A small network was shown many inputs. Here are its activations along a few directions, one row for each input.
Each table varies a few parts of the input and shows all the possible inputs, shuffled.
A made-up example of a description, with smaller parts first: line(6) and (point or line(9) or (values(2) and ring(8))).
Shared parts are said once, and a part with two or three values counts as separate values.
(in the rows, 128 means zero)

Other details of the inputs vary at random and push rows far along three fixed directions, the same in every table; ignore that.

Table:
R1: [169 218 134 109 140 145 145 123  51  25 181 205 105 176]
R2: [119 115 127 151 122 116 108 119 143 145 120  88 149 115]
R3: [108 106 119 134 133 149 128 141 141 138 107  89 110 132]
R4: [132 109 125 143 119  96 148 127 127 164 109 111  92 130]
R5: [110 128 124 150 132 117 105 113 143 149 117  96 143 114]
R6: [ 94 137  92 166  74 139  77  79 162 178  64 132 136 148]
R7: [135  34 132 100 192 135 227 234 134  94 199  60 183  51]
R8: [111 105 103 124 116 153 131 139 155 138 120 108 116 145]
R9: [ 94 222  75 138 111 117 162 153  54  60 152 115 101 180]
R10: [ 98 116 125 116 117 132 133 140 129 148  97  93 109 134]
R11: [173 119 179  87 139 158  97 107 122 125 143 157  85 123]
R12: [113 129 130 136 101 102 117 118 130 154 108  90 146 119]
R13: [131 124 110 131 148 108 149 152 132 115 170 103 173  98]
R14: [115 110 122 153 121 121 125 115 146 133 103 116 169 124]
R15: [107 116 118 148 118 117 118 130 145 153 113 129 163 117]
R16: [ 81 230  41 166  84 151 121 117  87  84 108 158  93 214]
R17: [164 143 189  90 129 114  99  86 114 146 145 152 122  91]
R18: [107 228  87 164 130  95 148 133  77  46 152 156 154 166]
R19: [ 89 137  87 135  89 163  92 101 182 172  64 120  88 176]
R20: [106 110 125 118 101 136 135 138 127 140 101  88 109 134]
R21: [117 129 109 142 113 118 115 120 161 150 124 109 152 128]
R22: [122 118 127 145 156  98 146 159 119 111 159  81 169  95]
R23: [104  93 117 134 133 156 142 133 144 127  95 116 134 141]
R24: [113 120 118 151 131 122 122 110 146 137  97 120 168 124]
R25: [123  93 126 126 147 140 178 174 120  83 134 112 151 119]
R26: [102 104 115 128 119 149 130 149 142 143 103 133 123 141]
R27: [111 120 115 150 122 124 116 121 141 158 114 131 161 121]
R28: [168 129 182 104 142 124  97  87 133 126 132 185 142 111]
R29: [109  90 112 132 107 155 133 146 139 137 106 123 128 137]
R30: [170 124 191  63 160 132 150 144  82  99 184 150 107  96]
R31: [183 134 170  96 124 133  96  91 142 138 161 166 133 108]
R32: [106 221  88 146 130 128 153 163  72  47 158 123 100 173]
R33: [128 125 132 142 154 101 143 156 118 107 158  89 164  91]
R34: [102 103 112 130 115 153 128 141 138 140 106 134 120 142]
R35: [170 143 182  91 132 115  98  86 109 149 144 149 126  96]
R36: [176 142 136 124 114 136  88  64 162 187 107 192  54 157]
R37: [192 115 175 120 149 115 116 106 125 149 145 167  74 123]
R38: [116 123 106 141 120 117 121 126 163 151 124 104 155 117]
R39: [166 109 178  89 147 157 116 111 128 118 125 181 111 134]
R40: [168 129 166  79 137 162 110 110 140 132 153 175  90 132]
R41: [145  91 128 148 167  94 187 162 120 108 146 139 132 120]
R42: [104 120 114 149 115 117 114 126 144 151 111 130 160 119]
R43: [144  96 113 151 151  98 181 176 113 124 153 140 131 116]
R44: [108 132 128 132 113  99 118 119 132 156 105  92 145 109]
R45: [161 120 176  88 147 152  98 112 124 125 142 154  87 122]
Each input here is: line(5) and (point or (values(2) and line(4))).
Changing only the line(5) part turns R4 into R36. The same change can be made to R35. Which row results? -> R13
Which other rows does R26 become when the line(4) part takes its other values? List them by row number. -> R16, R29, R34
Which other rows does R23 become when the line(4) part takes its other values? List them by row number. -> R1, R25, R39

Table:
R46: [140 124 141 117 127 123 115 118 124 139 141 163 150 113]
R47: [ 87 104 103 140 115 137 134 149 151 150 101  74 114 134]
R48: [200 133 211  86 162 141  93  87 112 118 165 188 124  98]
R49: [108 187  93 149 117 112 135 141  97  91 149  99 131 138]
R50: [134  77 132 153 163  92 182 170 128 122 140  93 151  90]
R51: [119  68 139 117 159 121 183 175 134 107 136  96 157 104]
R52: [120  71 133 134 161 133 170 181 131 103 141  89 152 101]
R53: [131 114 149 132 118 141  72  78 161 166  82 133 124 133]
R54: [198 142 208  68 154 133  91  94 110 131 176 173 110  94]
R55: [120 100 147 124 112 159  99  94 148 172  71 156 104 140]
R56: [ 81 105 110 155  97 158  86  93 187 184  35 109 100 165]
R57: [110 181  84 157 121 112 137 142 114  87 154 123 150 147]
R58: [131 119 139 122 105 140  89  81 174 179  95 145 135 134]
R59: [106 174  94 159 119 111 145 141  84  87 127 128 153 143]
R60: [157 216 114 131 126 128 108 107  92  78 173 178 123 151]
R61: [107  90 132 121 121 115 132 134 151 163 110  77 152 105]
R62: [ 98 219  68 149 110 127 139 141  83  73 141 117  92 183]
R63: [113  87 131 120 142 105 163 174 111 130 148  82 170  80]
R64: [138  76 116 148 156  92 178 173 138 133 159 100 157  94]
R65: [144 101 170 106 142 128 118  99 144 143 119 140 145 105]
R66: [121  74 120 119 148 124 183 181 146 115 150 103 160 103]
R67: [ 88 179  65 165  76 141 114 117 126 125  90 153 104 190]
R68: [196 123 201  60 141 148 106 106  92 132 163 196  88 110]
R69: [ 84 112 105 133  81 152  89  91 177 201  44  97  91 169]
R70: [155 206 112 124 127 146 122 120  94  75 167 186  97 164]
R71: [148  94 147 108 140 152 116 124 155 146 134 147 119 120]
R72: [122 180  90 160 119  86 157 145  92 106 145 110 106 147]
What is each input in this table made of? -> values(3) and (point or (values(2) and line(4)))
Changing only the values(3) part turns R55 into R68. The same change can be made to R59. Which row results? -> R63
Which other rows does R57 become when the values(3) part takes its other values? List them by row number. -> R53, R54
Which other rows does R62 become when the values(2) part takes its other values? List them by row number. -> R49
